[124 107 104 138 137  75 146 143 138 134 147 133 172 148 122 135 150 105
 145 120 142] = Z_793
[ 97  76 138 139 115 133 139  75 157  89 135 130  94 113  94 136 104  89
 114 124  82] = Z_639
[ 97 154 138 139 115 133 139  75 157  89 135 130  94 113  94 136 104  89
 114 107 138] = Z_835
[ 69 164 151 142 113 162 141  34 180  50 164 131  72  92  59 135 145 139
 103 107 117] = Z_68
which: [ 97  76 138 139 115 133 139  75 157  89 135 130  94 113  94 136 104  89
 114 124  82] | Z_639
which: [ 97 154 138 139 115 133 139  75 157  89 135 130  94 113  94 136 104  89
 114 107 138] | Z_835
which: [ 69 164 151 142 113 162 141  34 180  50 164 131  72  92  59 135 145 139
 103 107 117] | Z_68

[124 102 102 118 136  92  94 121 114 111 161 117 187 186 116 173 137 156
 100 145 119 146  91 117 109  90 124 108 124 169 159 166 108  68 138  99
 166 139 144 144 178 103  88  62 160 136  38 105 121 120 178 144 114 117
  80 197  99] : Z_120
[112 105 112  91 131  83 128 113 115  56 134  99 121 150 123 191 107 150
 137 140 126 142 122 114  91  91 138 107 138 167  87 153  81  56 138 104
 172 124 117 127 180 187 135  71 152 116  57 104 136 131 183 113 111 114
 131 173 121] : Z_195
[116  69 103 108 106 140 112 111 139 174 172 125 146 181 119 202 134 102
 172 172 140 156  79 126 121  88 125  88 125 120 140 186  82  79 138  98
 132 106 134 117 166 127 108  43 112 151  46 126 126 101 117 165 106 126
 108 170  95] : Z_281
[108 106 110 108 147  81 141 117 115  62 133 108 110 132 120 167 105 147
 123 170 128 130 106 116  95  91 132 105 132 148  85 160  90  73 138 102
 165 100 124 134 176 189 126  84 136 116  64 105 138 118 167 143 102 116
 135 157 124] : Z_835
[130  75 102  89  97 130  86 117 127 173 183 118 187 240 115 118 138 117
 105 169 131 133  93 123 117  89 126  89 126 135 175 180 102  72 138 106
 157 135 141 129 160  86  95 139 139 139  30 126 122 120 137 159 108 123
  91 203  82] : Z_107
[112  77 110 119 125 109 130 103 129 116 158 120 117 168 125 206 120 122
 131 171 111 118 103 114 115  91 140  96 140 147 110 171  81  64 138 105
 143 118 119 118 162 159 121  50 124 132  51 155 122 117 154 146 112 114
 121 170 114] : Z_829
[120 107 105  55 149  91  96 136 113 111 158 127 175 180 111 170 125 158
  90 139 117 142  87 123 112  88 118 102 118 155 156 169 113  75 138  81
 164 136 154 138 174 125  88  79 161 124  35 119 121 116 174 157 113 123
  78 188  93] : Z_639
which: [112 105 112  91 131  83 128 113 115  56 134  99 121 150 123 191 107 150
 137 140 126 142 122 114  91  91 138 107 138 167  87 153  81  56 138 104
 172 124 117 127 180 187 135  71 152 116  57 104 136 131 183 113 111 114
 131 173 121] | Z_195
which: [120 107 105  55 149  91  96 136 113 111 158 127 175 180 111 170 125 158
  90 139 117 142  87 123 112  88 118 102 118 155 156 169 113  75 138  81
 164 136 154 138 174 125  88  79 161 124  35 119 121 116 174 157 113 123
  78 188  93] | Z_639
which: [112  77 110 119 125 109 130 103 129 116 158 120 117 168 125 206 120 122
 131 171 111 118 103 114 115  91 140  96 140 147 110 171  81  64 138 105
 143 118 119 118 162 159 121  50 124 132  51 155 122 117 154 146 112 114
 121 170 114] | Z_829
which: [130  75 102  89  97 130  86 117 127 173 183 118 187 240 115 118 138 117
 105 169 131 133  93 123 117  89 126  89 126 135 175 180 102  72 138 106
 157 135 141 129 160  86  95 139 139 139  30 126 122 120 137 159 108 123
  91 203  82] | Z_107

[122 117 191 114 151 124 105 120  83 163 144 121 106  86 129 136  77 186
 183  61  77 135  69 135 149 113  85 102 201 106]  Z_281
[121 120 200 110 122 133 121 127  96 177 182 123 126 101  86 115  97 199
 169  86  53  98 120 118 231  86 171 131 135 141]  Z_21
[121  87 200 110 122 133 121 127  96 177 182 123 126 101 132 115  97 199
 169  86  53  98 120 137 231  74 171 131 135 141]  Z_835
which: [122 117 191 114 151 124 105 120  83 163 144 121 106  86 129 136  77 186
 183  61  77 135  69 135 149 113  85 102 201 106] | Z_281
which: [121 120 200 110 122 133 121 127  96 177 182 123 126 101  86 115  97 199
 169  86  53  98 120 118 231  86 171 131 135 141] | Z_21

[104  62 147 126 114 158 102 101  95]  Z_793
[126  60 125 118 118  62 100 105 106]  Z_281
[101 113  88 140 114 142  90 171 106]  Z_68
[ 70  62 101 126 114 158 102 101 109]  Z_829
which: [ 70  62 101 126 114 158 102 101 109] | Z_829
which: [126  60 125 118 118  62 100 105 106] | Z_281
common Z_68 Z_281:  | [106]
which: [101 113  88 140 114 142  90 171 106] | Z_68
which: [104  62 147 126 114 158 102 101  95] | Z_793

[134  71 131 198]  Z_639
[199 179 147 200]  Z_793
[189  47 166 199]  Z_835
[155  89 147 157]  Z_107
[147  58 162 180]  Z_21
[167  79  28 180]  Z_195
[179 123 152  80]  Z_856
common Z_107 Z_21:  | [147]
common Z_793 Z_856:  | [179]
common Z_835 Z_793:  | [199]
common Z_21 Z_195:  | [180]

[121 131 156 118 126  59  92 134  74 129]  Z_856
[123 169 131 138  58  66 147 126 135 127]  Z_639
[131 133  98 133 126 178 105  58 144 128]  Z_68
[128 127 123 143 134  90 135 127 150 127]  Z_195
[133  57 160 138 134 104 133  58 144 129]  Z_829
[134 123  92 137 127 133  84 183 156  93]  Z_120
common Z_68 Z_195:  | [128]
common Z_856 Z_195:  | [134]
common Z_829 Z_195:  | [134]
common Z_195 Z_829:  | [134]
which: [128 127 123 143 134  90 135 127 150 127] | Z_195
common Z_120 Z_68:  | [133]

[117  82  99 113 112] = Z_68
[112 112 201  31 169] = Z_107
[169 170  99 144  75] = Z_376
[187  99 169 114 187] = Z_21
[113 189  76 102  65] = Z_195
[133  88  75  16 168] = Z_829
[133  88 131 129  96] = Z_120
common Z_21 Z_68:  | [99]
common Z_107 Z_376:  | [169]
common Z_376 Z_829:  | [75]
which: [187  99 169 114 187] | Z_21
common Z_68 Z_195:  | [113]
common Z_68 Z_21:  | [99]

[130 125 126 125 125  85 130 127 128 125 124 128 130 129 129 127 130 133
 129 123 128 128 130 128 124 128 231 126 127 132 203 126 124 128 126 126
 128 129 123 126 128]  Z_639
[130 125 126 125 125  85 130 127 124 129 124 128 130 129 129 126 130 133
 132 123 128 126 125 128 124 128 231 126 128 132 203 126 124 128 126 126
 128 130 123 126 130]  Z_856
[130 125 126 125 125  85 130 127 128 125 124 128 130 129 129 127 130 133
 132 123 128 126 125 128 124 128 132 126 128 132 203 126 124 128 126 126
 128 130 123 126 130]  Z_120
[126 124 129 127 131 137 127 130 129 129 125 131 129 124 128 127 127 121
 132 127 128 127 124 128 129 123 126 131 128 126  98 127 126 132 127 128
 130 129 127 132 131]  Z_68
which: [130 125 126 125 125  85 130 127 124 129 124 128 130 129 129 126 130 133
 132 123 128 126 125 128 124 128 231 126 128 132 203 126 124 128 126 126
 128 130 123 126 130] | Z_856
which: [130 125 126 125 125  85 130 127 128 125 124 128 130 129 129 127 130 133
 129 123 128 128 130 128 124 128 231 126 127 132 203 126 124 128 126 126
 128 129 123 126 128] | Z_639
which: [126 124 129 127 131 137 127 130 129 129 125 131 129 124 128 127 127 121
 132 127 128 127 124 128 129 123 126 131 128 126  98 127 126 132 127 128
 130 129 127 132 131] | Z_68
which: [130 125 126 125 125  85 130 127 128 125 124 128 130 129 129 127 130 133
 132 123 128 126 125 128 124 128 132 126 128 132 203 126 124 128 126 126
 128 130 123 126 130] | Z_120

[182 182 242 166 162 126 206] = Z_793
[182 150 242 166 181 126 183] = Z_835
[ 80 182 161 175 178  88  97] = Z_829
common Z_793 Z_829:  | [182]
common Z_829 Z_835:  | [182]
common Z_829 Z_793:  | [182]

[153 118 138 121 150  97 119 129 142 103 145 155 109 165 124 139 159 159
 159 251 141 114 189]  Z_120
[152 102 144 112 144  95  90 122 110 121 117 150 137 106  97 165 138 179
 139 206 124 100 154]  Z_793
[151 101 179 115 145 117  97 132 123 121 139 148 122 111 123 160 148 171
 149 228 137 108 178]  Z_281
[117 137 116 124 115 151 121 111  97 129  80 120 164 124 152 131  93 128
  94 188 101 122  51]  Z_68
[154 114 136 114 148  99 103 119 119 126 116 157 132 108 139 153 143 173
 143 216 123 102 155]  Z_835
[105 149 115 141 111 159 157 131 136 132 130 105 128 148 124  99 112  85
 112  91 132 151  93]  Z_639
[106 149 112 166 110 161 104 124 116 133 112 108 140 142 135 105 104  94
 104 123 121 144  72]  Z_195
[130 128 135 135 134 118 144 145 160 128 174 128 189 140 104 115 155 114
 154 240 159 141 188]  Z_856
[104 154 109 139 110 165 154 123 128 134 112  92 139 145 135 100 104  88
 103 122 121 147  70]  Z_107
common Z_835 Z_68:  | [116]
which: [152 102 144 112 144  95  90 122 110 121 117 150 137 106  97 165 138 179
 139 206 124 100 154] | Z_793
which: [117 137 116 124 115 151 121 111  97 129  80 120 164 124 152 131  93 128
  94 188 101 122  51] | Z_68
which: [151 101 179 115 145 117  97 132 123 121 139 148 122 111 123 160 148 171
 149 228 137 108 178] | Z_281
common Z_68 Z_835:  | [116]
which: [106 149 112 166 110 161 104 124 116 133 112 108 140 142 135 105 104  94
 104 123 121 144  72] | Z_195
which: [104 154 109 139 110 165 154 123 128 134 112  92 139 145 135 100 104  88
 103 122 121 147  70] | Z_107

